m = [2, 3, 21, -11, 11, 27, 22, -3, 11, -5, 7, 2, 13, 11, -10, 0]
m[0]	2
m[9]	-5
m[12]	13
m[1]	3
m[4]	11
m[7]	-3
m[3]	-11
m[13]	11

W =
[[ 0.005  0.132  0.219  0.143 -0.169 -0.008  0.026  0.142]
 [ 0.036  0.023  0.029  0.036  0.035  0.035  0.031  0.044]]
W[0, 0] = 0.005
W[0, 7] = 0.142
W[0, 6] = 0.026
W[:, 2] = [0.219, 0.029]
W[0] = [0.005, 0.132, 0.219, 0.143, -0.169, -0.008, 0.026, 0.142]
W[:, 3] = [0.143, 0.036]
W[1, 6] = 0.031
W[1] = [0.036, 0.023, 0.029, 0.036, 0.035, 0.035, 0.031, 0.044]
W[0, 2] = 0.219
W[1, 4] = 0.035

x =
array([[ 0.16, -0.01,  0.10,  0.13],
       [ 0.09, -0.01, -0.17,  0.08],
       [ 0.20,  0.08,  0.06,  0.13],
       [ 0.21,  0.07,  0.05,  0.13]])
x[0][0]: 0.16
x[2][1]: 0.08
x[:, 1]: [-0.01, -0.01, 0.08, 0.07]
x[1][0]: 0.09
x[1]: [0.09, -0.01, -0.17, 0.08]
x[1][2]: -0.17
x[3][1]: 0.07
x[3][2]: 0.05
x[:, 0]: [0.16, 0.09, 0.20, 0.21]
x[3][3]: 0.13
x[1][1]: -0.01
x[3][0]: 0.21
x[0][3]: 0.13
x[:, 2]: [0.10, -0.17, 0.06, 0.05]

a =
[[ -7   8  -5 -10   3  -4 -11]
 [  1  -2   3  12   2   4  11]
 [  3   0   3  11   3   5  12]
 [ -7  -7 -17  -3  27   8   0]
 [ -2   4   6  11  -2   1  -2]
 [ -2 -12 -19  -4  27  11  -6]
 [ -5 -10 -20  -2  22  13  -4]
 [ -9   7  -5 -10   6  -3 -13]]
a[-8, -7]	-7
a[:, -1]	[-11, 11, 12, 0, -2, -6, -4, -13]
a[-1]	[-9, 7, -5, -10, 6, -3, -13]
a[7, 5]	-3
a[-7, -1]	11
a[2, -2]	5
a[-3, -5]	-19
a[5, 1]	-12
a[:, 3]	[-10, 12, 11, -3, 11, -4, -2, -10]
a[-3, 6]	-6
a[-7, -3]	2
a[:, -5]	[-5, 3, 3, -17, 6, -19, -20, -5]
a[-8, 6]	-11
a[-4, -5]	6
a[-2, 2]	-20
a[-7, -2]	4
a[-4, 0]	-2
a[-8]	[-7, 8, -5, -10, 3, -4, -11]
a[1, 1]	-2
a[3, 2]	-17
a[-8, -6]	8
a[-6, -3]	3
a[3, 4]	27
a[-4, 3]	11

grid = [-37  31   5 -17 -10 -24]
grid[0] = -37
grid[3] = -17
grid[1] = 31

B = [ 19 -32   4 -11 -11 -19   6  16  -6   7  18   3 -12]
B[0] => 19
B[5] => -19
B[11] => 3
B[6] => 6

X =
array([[ 1.169,  0.042,  0.137,  0.134,  0.101,  0.888,  0.661, -1.902,
        -1.272,  0.063, -0.035,  0.092,  0.091,  2.170,  0.053],
       [ 0.472,  0.920,  0.135,  0.244,  0.422, -0.708,  2.348, -0.326,
        -0.024,  0.649,  1.298,  0.124,  0.542, -0.123,  0.361],
       [ 0.960, -0.333,  0.137, -1.107, -0.086,  2.294, -0.410, -0.179,
         0.060, -0.207, -0.312,  0.127, -0.157, -1.398, -0.121],
       [ 0.416, -1.142,  0.137,  1.987, -0.345,  0.179,  1.731, -0.505,
        -0.355, -0.707,  0.377,  0.134, -0.587, -0.002, -0.300],
       [-0.203,  1.043,  0.136,  0.425,  0.448, -1.236,  0.991,  0.006,
         0.053,  0.725,  0.809,  0.129,  0.591,  0.507,  0.410]])
X[-5,-15]	1.169
X[4,-12]	0.425
X[-3,7]	-0.179
X[4,12]	0.591
X[:, 7]	[-1.902, -0.326, -0.179, -0.505, 0.006]
X[4,0]	-0.203
X[-2,9]	-0.707
X[0,-7]	-1.272
X[4,2]	0.136
X[4,-6]	0.725
X[:, 4]	[0.101, 0.422, -0.086, -0.345, 0.448]
X[2,5]	2.294
X[4,6]	0.991
X[-2,-12]	1.987
X[-2,13]	-0.002
X[3,11]	0.134
X[:, -7]	[-1.272, -0.024, 0.060, -0.355, 0.053]
X[4]	[-0.203, 1.043, 0.136, 0.425, 0.448, -1.236, 0.991, 0.006, 0.053, 0.725, 0.809, 0.129, 0.591, 0.507, 0.410]
X[-5,10]	-0.035
X[1,1]	0.920
X[-5,12]	0.091
X[2,2]	0.137
X[0,-1]	0.053
X[-4,-12]	0.244
X[:, 6]	[0.661, 2.348, -0.410, 1.731, 0.991]
X[2,-6]	-0.207
X[:, 5]	[0.888, -0.708, 2.294, 0.179, -1.236]
X[-3,13]	-1.398
X[-2,7]	-0.505

data =
  6    9    2   11   -2   33    3   10  -11   18   19  -17   37   -7   13    5
-12   40   -2    4   17   19    7  -33   32   10  -22   17   -7    5   10   16
  6   29   25    6   17   26  -43   10   10   10   31   -2   36  -13   19   17
 30   -3   -2   10   17   16    3   17   18   10   20    7   17   -7   19   14
 -8   20   25    8   15   18   21   -3    8   10  -10    9    4   28   -1   16
 17   20  -17    9   17   14    3   10   43   -1   19   11   12   -7   27   16
  6   20   -4    8   17   35    0  -14   18   10   15   -1   17  -19   17   16
  6   20   -2    8   17   19   -8    7   18   10   19    7   17  -11   19   16
  6   23  -20   13   17   19    3   10   49   -7   19    8   14   -2   28   24
data[-9, 0]	6
data[-7, -7]	10
data[0]	[6, 9, 2, 11, -2, 33, 3, 10, -11, 18, 19, -17, 37, -7, 13, 5]
data[7, -10]	-8
data[-1, -5]	8
data[5, 0]	17
data[-5, 13]	28
data[-2, -9]	7
data[6]	[6, 20, -4, 8, 17, 35, 0, -14, 18, 10, 15, -1, 17, -19, 17, 16]
data[-6, -5]	7
data[:, -8]	[-11, 32, 10, 18, 8, 43, 18, 18, 49]
data[-2, 10]	19
data[-8]	[-12, 40, -2, 4, 17, 19, 7, -33, 32, 10, -22, 17, -7, 5, 10, 16]
data[-2, -14]	-2
data[-9, 4]	-2
data[-9, 11]	-17
data[:, -12]	[-2, 17, 17, 17, 15, 17, 17, 17, 17]
data[-4, 11]	11
data[:, 0]	[6, -12, 6, 30, -8, 17, 6, 6, 6]
data[-5, 14]	-1
data[7, -2]	19
data[:, -10]	[3, 7, -43, 3, 21, 3, 0, -8, 3]
data[1, 7]	-33
data[7, -13]	8
data[-3, -13]	8
data[7, -12]	17
data[5, 2]	-17
data[-7, -4]	36
data[0, 13]	-7
data[-7, -1]	17
data[-8, -14]	-2
data[6, -2]	17
data[2, 7]	10
data[-1, -11]	19
data[:, -9]	[10, -33, 10, 17, -3, 10, -14, 7, 10]
data[:, 9]	[18, 10, 10, 10, 10, -1, 10, 10, -7]

A =
 -3    1   -2   -4   -2   13    3    7
-16  -14  -14  -19  -18  -16   -7    3
 -5    1    5    0    7   14   15    4
-14   -7   -6   -7    8    7    4    7
 10    1    0   17    2    2    5   -2
  8    0    5    3   10   10    0   -9
 13    6   16   11    2    0   -8    0
 -1  -10  -11  -15  -10    8   -3   -4
 -5   -2  -13  -20  -13   -2   -2   -3
 -9  -12  -11  -13   -5   -4    2   -8
  0    5   13    6   18   29   14    6
-15   -5  -16  -11  -16  -18  -18   -4
 16   14   13    3    5    3   -4   -6
Rows and columns are counted from 0.
(0, 0) -> -3
(0, 4) -> -2
(12, 3) -> 3
(1, 2) -> -14
(2, 3) -> 0
(10, 2) -> 13
(1, 6) -> -7
(7, 7) -> -4
(5, 3) -> 3
(6, 6) -> -8
(3, 0) -> -14
(4, 7) -> -2
(4, 3) -> 17
(8, 7) -> -3
(6, 4) -> 2
(6, 1) -> 6
(9, 4) -> -5
(6, 7) -> 0
(6, 5) -> 0
(10, 0) -> 0
(10, 7) -> 6
(4, 0) -> 10
(5, 4) -> 10
(6, 2) -> 16
(1, 5) -> -16
(11, 1) -> -5
(12, 4) -> 5
(0, 6) -> 3
(0, 2) -> -2
(5, 0) -> 8
(7, 2) -> -11
(9, 6) -> 2
(12, 5) -> 3
(7, 3) -> -15
(2, 7) -> 4
(8, 6) -> -2
(12, 2) -> 13
